These are the activations of a small neural network, seen along a few directions. Each row is one input.
Each table varies a few parts of the input and shows all the possible inputs, shuffled.
A made-up example of a description, with smaller parts first: one of 4 places along a line, together with either a single point or one of 11 places along a line or (one of 3 separate values, together with one of 8 places around a ring).
Shared parts are said once, and a part with two or three values counts as separate values.

Other details of the inputs vary at random and push rows far along two fixed directions, the same in every table; ignore that.

A family of inputs:
R1: [ 19 -21   4 -24 -12 -16  14  18  11 -49 -10  10]
R2: [-20  -8  11  -4  16   4  -6  -6 -16  -7 -12  -3]
R3: [  7  -5  15  10  18  -8 -19  -3 -11   1 -14   4]
R4: [-10   8 -15  -3 -16  -5  14  10  17   8  15   3]
R5: [-17  11  -8  -1  -3  19   9  -8  -5  16   9  -8]
R6: [-22   5  -4   3   0  -3   1   0   6  13   6  -1]
R7: [16 -5  4 -1 -3  6 -2 -5 -2 -9  0 -3]
R8: [-16   4   1   5  10  10  -7 -11 -10  16   1  -8]
R9: [ -7  13 -17  -1 -19  15  13  -6  13  19  25 -11]
R10: [-10  -6  11   3  20  -7 -12  -1 -14   0 -17   4]
R11: [-11  19 -18   0 -17  13  18   1   9  20  17  -3]
R12: [  1  -2  -8  -3 -17  -4   3   0  25   1  25  -9]
R13: [  8  11   6  18  18   4 -14  -6 -20  21 -15   6]
R14: [ 11  11   7  15  18  15 -10 -10 -28  16 -19   2]
R15: [ 23 -21  -5 -24 -29 -14  16  14  31 -44  17  -1]
R16: [  3 -14  17   1  19 -14 -16   2 -10 -15 -20   7]
R17: [  9 -15  19   0  16  -4 -19  -6 -11 -18 -14  -2]
R18: [  6  19 -19   7 -17  13  13  -2  10  25  19  -4]
R19: [-2  5 -6  2 -2 -4  4  5  3  9  0  4]
R20: [ 15 -11   5  -5   0 -18  -1  13   4 -22 -12  12]
Each input here is: one of 4 places along a line, together with one of 5 places around a ring.
Question: Changing only the place on the ring of 5 turns R6 into R2. The same change can be made to R3. Which row results?
Answer: R17
Question: Start at R12 and move only the place on the ring of 5, one step at a time. The first step leads to R15. Which rows follow, in order?
Answer: R18, R20, R16
Question: Start at R5 and move only the place on the line of 4, one step at a time. The first step leads to R9. Which rows follow, in order?
Answer: R15, R7

A family of inputs:
R21: [-30  18   1  11  17  27  -4 -16 -31  31  -5  -4]
R22: [ -4 -16  13  -3  23 -12  -4  10 -18 -17 -31  15]
R23: [ -3 -28  -4 -28 -26 -26  10  11  43 -42  27  -5]
R24: [ 30 -17  11  -8   8 -13  -4  10  -5 -32 -25  14]
R25: [-31  34 -18  12   6  34   4 -14 -17  52  13 -12]
R26: [  2  -7 -10 -12 -12 -25  12  19  20 -17   7   5]
R27: [-12  -6  34   9  40  -2 -19  -4 -38  -6 -46  13]
R28: [  6  -2   5   0  11  10  -3  -9 -23  -7 -15  -1]
R29: [-28   9   3  18  23  -3 -21 -15  -9  40   0  -7]
R30: [-10   4 -11   4 -13 -13   8  12  17   7  16   2]
R31: [ 13  -2  -8  10 -11 -14 -11  -1  27  10  26  -6]
R32: [ -6  -3 -25 -18 -36   2  29  15  38 -13  29  -4]
R33: [ 23 -13  19   4  16 -11 -16   4 -18 -27 -29  13]
R34: [ 18   2  18  11   4  -1 -13  -1  -4  -4 -11   9]
R35: [ -3  11 -24   4 -27   8   6 -12  32  35  46 -21]
R36: [ -1 -13   4 -21 -32  -9  17  16  31 -40  15   0]
R37: [ 27 -13  16  -3  19 -10 -13   6 -21 -23 -30  14]
R38: [ -8  30 -23  17  -1  35  10 -20 -11  52  12 -14]
R39: [ 10  -1   1  -9   8   8   2  -5 -19  -8 -14  -3]
R40: [  3  12  -4   4 -17  14   8  -4   7  10  15  -9]
Question: What do these inputs look like to the network?
Answer: one of 4 separate values, together with either a single point or one of 4 places along a line
Question: Changing only the choice among 4 separate values turns R21 into R30. The same change can be made to R23. Which row results?
Answer: R29
Question: Start at R36 and move only the place on the line of 4, one step at a time. The first step leads to R21. Which rows follow, in order?
Answer: R25, R32
Question: List by row number the other rows that have the choice among 4 separate values in common with R31.
Answer: R24, R33, R34, R37

A family of inputs:
R41: [  7  -6  -5 -12 -22  -3  16   9  21 -23  12   2]
R42: [-15  20 -20   7 -20   7  13   0  21  30  28  -2]
R43: [ -5  16 -20  -1 -20  12  14  -3  12  21  28 -10]
R44: [  9  13  -7  13 -15 -10  -2   4  19  20  18   0]
R45: [-12   7  -6   5   3  13  -1 -12  -7  19   7  -9]
R46: [  2 -10  15  -3  16   4  -3  -2 -21 -18 -24   3]
R47: [-14  13 -18   4 -10   3   8  -2  10  26  19  -5]
R48: [  4 -11   9  -7   9   0   0  -1 -14 -17 -17   0]
R49: [-22  25 -14  12   4  16   0 -10  -9  44  12  -7]
R50: [  6  -7 -15 -13 -38 -10  20  10  44 -15  34  -7]
R51: [ -5   0  -5  -3 -13   5   7  -1  15  -2  15  -3]
R52: [ 19  -9   3   4   4 -13 -10   3   8  -5  -2   5]
R53: [ 18   0  15   9  13  -1 -14  -3 -18  -5 -17   4]
R54: [-7  0 -2 -7 -3 -5  4  7  4 -7  2  4]
R55: [ 11   9   8  14   9  -2 -13  -3 -14  12 -12   4]
R56: [  6  10   0  14  -5  -6 -10  -2   9  19  13  -3]
R57: [ -8  15 -17   5 -13   7  12  -3  10  27  17  -7]
R58: [-10   2  14   2  33  11 -11  -8 -42   2 -33   4]
R59: [  7  -5 -12 -18 -29 -12  20  17  29 -24  18   3]
R60: [  0 -26  15 -15  12 -16  -6   6  -7 -39 -20   5]
R61: [-20  15   3  12  24  25 -12 -20 -32  31  -8  -9]
R62: [ -7   0  -8  -8 -15  -3   7   6  19  -4  19  -4]
R63: [  0  -7  10  -5   8  -1   2   4 -12 -19 -19  10]
R64: [ 11 -31   3 -25 -20 -29  10  18  31 -50   7   2]
R65: [  0  -4   0  -5   4   5   2  -3 -10  -6  -7  -3]
R66: [ -7 -14  17  -2  18  -4  -8  -1 -14 -18 -22   3]
R67: [-22  11  13  17  39  17 -17 -16 -44  30 -31   0]
R68: [-24  21  -4  18  10  21  -5 -15 -12  39   5  -4]
R69: [  8 -34  15 -26   3 -25  -1  15   5 -60 -15   7]
R70: [ 19  -9  17   3   6 -10 -14   2  -4 -16 -10   3]
R71: [26 -6  0  3 -1 -5 -4  3  4 -8 -3  6]
R72: [  3 -23  18 -12  11 -17  -1  11  -6 -39 -25  11]
R73: [-12  12  -5   7  11  13  -1  -8 -19  22  -7  -2]
R74: [  9   9   4  19  19  12 -17 -13 -17  27  -7   0]
R75: [  0 -10  20  -7  24   6  -8  -2 -32 -24 -32   6]
R76: [ -2   2 -19  -6 -31  -1  16   2  35   7  36 -13]
R77: [-14   9   3   5  10  17  -5 -10 -15  14  -1  -6]
R78: [ 28 -19   2  -9  -7 -27  -2  16  20 -30  -3  12]
R79: [20  2 -3  8  3 -4 -6  1  2  6 -5  7]
R80: [ -7  21 -26   6 -31   7  21   2  30  30  34  -7]
Question: What do these inputs look like to the network?
Answer: one of 5 places around a ring, together with either one of 2 separate values or one of 6 places around a ring
Question: Changing only the place on the ring of 5 turns R41 into R68. The same change can be made to R48. Which row results?
Answer: R64
Question: Changing only the place on the ring of 5 turns R77 into R75. The same change can be made to R61. Which row results?
Answer: R43
Question: Change only the choice among 2 separate values in R71. List by row number the other rows that result.
Answer: R53
Question: Change only the choice among 2 separate values in R78. List by row number the other rows that result.
Answer: R44
Question: List by row number the other rows that have the place on the ring of 5 in common with R80.
Answer: R55, R57, R58, R59, R63, R73, R79
Question: Start at R73 and move only the place on the ring of 5, one step at a time. The first step leads to R47. Which rows follow, in order?
Answer: R60, R45, R65

A family of inputs:
R81: [ -7   6  16  10  34  19 -16 -15 -44  11 -31   2]
R82: [-4  4 -2 -4 -5  0  4  2  3  1  7 -3]
R83: [ 18  -3   3   3  -1 -14  -9   4   6  -4   1   1]
R84: [  1   9 -15   2 -22   6  13  -1  21  14  25  -7]
R85: [-12  10   4   7   9  12  -5  -6 -11  14  -3  -1]
R86: [-11  14  -8   7  -4   7   5  -2  -1  21   5  -1]
R87: [-15  10   8  13  18  14 -11 -11 -23  19 -12  -1]
R88: [-13   7  -2   7  11  11  -5 -11 -13  22  -1  -7]
R89: [ -1   6 -24  -8 -33  -5  16   7  36   7  38 -10]
R90: [ 21 -11  11   3  10 -16 -11   8  -5 -14 -18  12]
R91: [  0   4   5   1   6   9  -1  -3 -12   1  -8   1]
R92: [  5 -10  -1 -12  -6 -12   7  11   6 -22  -2   7]
R93: [-14   9   3  11  26  13 -10 -10 -29  22 -19   2]
R94: [-11   6   5   5  11   7  -6  -7 -17  10  -9  -3]
R95: [-10  12   0   6   9   9   0  -3 -14  17  -7   2]
R96: [ 10 -25   7 -18 -16 -21   8  15  24 -44   3   5]
R97: [ 17  16 -14  15 -17   3   0  -2  17  28  22  -3]
R98: [ -9  16 -16   4 -12   8   5  -5   7  26  23  -9]
R99: [  1   5 -11  -1  -9   7   6  -2   8   8  12  -5]
R100: [ 3 -4 -2 -3  0  5  2 -3  1 -2  0 -2]
R101: [  5 -26  19 -12  21 -13  -6   6 -17 -38 -34  11]
R102: [  7 -23  11 -16  -1 -17   2  10   4 -38 -10   3]
R103: [-11  13  -8   9  -1   8   5  -5   0  25   6  -3]
R104: [ -4   2 -12  -3 -16  -1   6   2  21   3  21  -4]
R105: [ -2   1  12   4  17  10  -7  -7 -25  -1 -22   2]
R106: [ 31 -25  11 -11 -13 -31  -3  17  26 -45   0  11]
R107: [  6 -29  20 -15  13 -15  -6   7  -5 -45 -23   8]
R108: [ -1   7 -19  -5 -33  -3  14   6  35   5  37  -5]
Question: What do these inputs look like to the network?
Answer: one of 4 separate values, together with either a single point or one of 6 places around a ring
Question: Changing only the choice among 4 separate values turns R89 into R93. The same change can be made to R82. Which row results?
Answer: R95
Question: Change only the choice among 4 separate values in R101. List by row number the other rows that result.
Answer: R88, R100, R107
Question: List by row number the other rows that have the choice among 4 separate values in common with R100.
Answer: R81, R84, R91, R97, R99, R105
Question: Change only the choice among 4 separate values in R81. List by row number the other rows that result.
Answer: R92, R98, R108

A family of inputs:
R109: [ -4  15 -11  16  -2  19  -2 -16   0  38  17 -12]
R110: [  0  -8   7   1  15 -10  -9   3  -8  -5 -16   5]
R111: [ -2  18   2  14   8  20  -3 -11 -18  25  -5  -2]
R112: [-25   0  11  -5  27  14   0  -4 -38  -3 -32   5]
R113: [ 14 -13   9  -5   9  -1  -1   1 -10 -20 -18   5]
R114: [  1  19 -15   6 -21   3  14   6  18  21  20   0]
R115: [  9 -10  -6 -10 -20 -18   3  10  29 -16  21  -1]
R116: [ -3  26 -13  14  -6  20   3 -11  -6  38  13  -8]
R117: [  8 -21  19  -8  10 -19 -12   6  -6 -32 -18   5]
R118: [-13 -12 -14 -22 -31 -12  20  11  39 -21  33  -9]
R119: [-30  -5  14  -3  29   6  -6  -5 -33  -4 -29   4]
R120: [-27  28 -26   3 -18  30  20 -12   7  41  30 -17]
R121: [ -9   5   8  13  26   7 -19 -13 -23  23 -13  -4]
R122: [-12   5  18  14  36   4 -20  -8 -39  14 -32   6]
R123: [ 22 -11 -10 -15 -24 -12  13  12  26 -26  13   1]
R124: [ -6  17  -1  15  13  21 -12 -17 -19  33   3  -8]
R125: [ 17 -18   2 -16 -16 -21  12  20  21 -42  -2  14]
R126: [ -9  17   3  18  32  18 -13 -13 -40  34 -27   3]
R127: [ -2   9  -9   6 -19  -4   3   0  25  16  27  -7]
R128: [-22  14 -21  -3 -22  19  17  -8  18  22  36 -19]
R129: [-13   6  13  16  27  11 -19 -14 -22  21 -13   0]
R130: [-4  4  0  3  7 -6 -6  3 -3  8 -2  4]
R131: [ 13 -34  22 -13  14 -23 -10   8  -2 -46 -24   8]
R132: [ 18 -10  -6 -13 -26  -8  14  11  27 -28  14   4]
R133: [ 15 -20  18  -9   7  -9  -9   2 -11 -35 -18   2]
R134: [ 12   0 -11  -9 -24 -14  15  14  21 -13  12   5]
R135: [ 9 -3  5  0 -6  1 -2 -1  5 -8  5 -4]
R136: [  5   1  -3   2 -11   5   0  -4  13   1  14  -5]
R137: [ -9   2   9  13  26   2 -13  -7 -23  15 -21   4]
R138: [ -1  23 -23   7 -19   7  12   2  15  31  25  -2]
R139: [ 18 -28  17 -14  13 -18   0  14 -11 -47 -34  16]
R140: [ 18 -19  17 -13  14  -7  -7   5 -19 -38 -27   9]
R141: [  8  -9  -2  -9 -22 -24   9  17  30 -22  12   5]
R142: [  2  13 -19   7 -18   9   4  -7  18  28  30 -13]
R143: [ -1  -3  -2  -1  -8 -12   2   8  18  -5   7   6]
Question: What do these inputs look like to the network?
Answer: one of 5 places around a ring, together with either a single point or one of 6 places around a ring
Question: Change only the place on the ring of 5 in R128. List by row number the other rows that result.
Answer: R112, R118, R119, R120
Question: Start at R137 and move only the place on the ring of 6, one step at a time. The first step leads to R110. Which rows follow, in order?
Answer: R130, R122, R141, R143
Question: List by row number the other rows that have the place on the ring of 5 in common with R139.
Answer: R112, R114, R125, R126, R134, R138
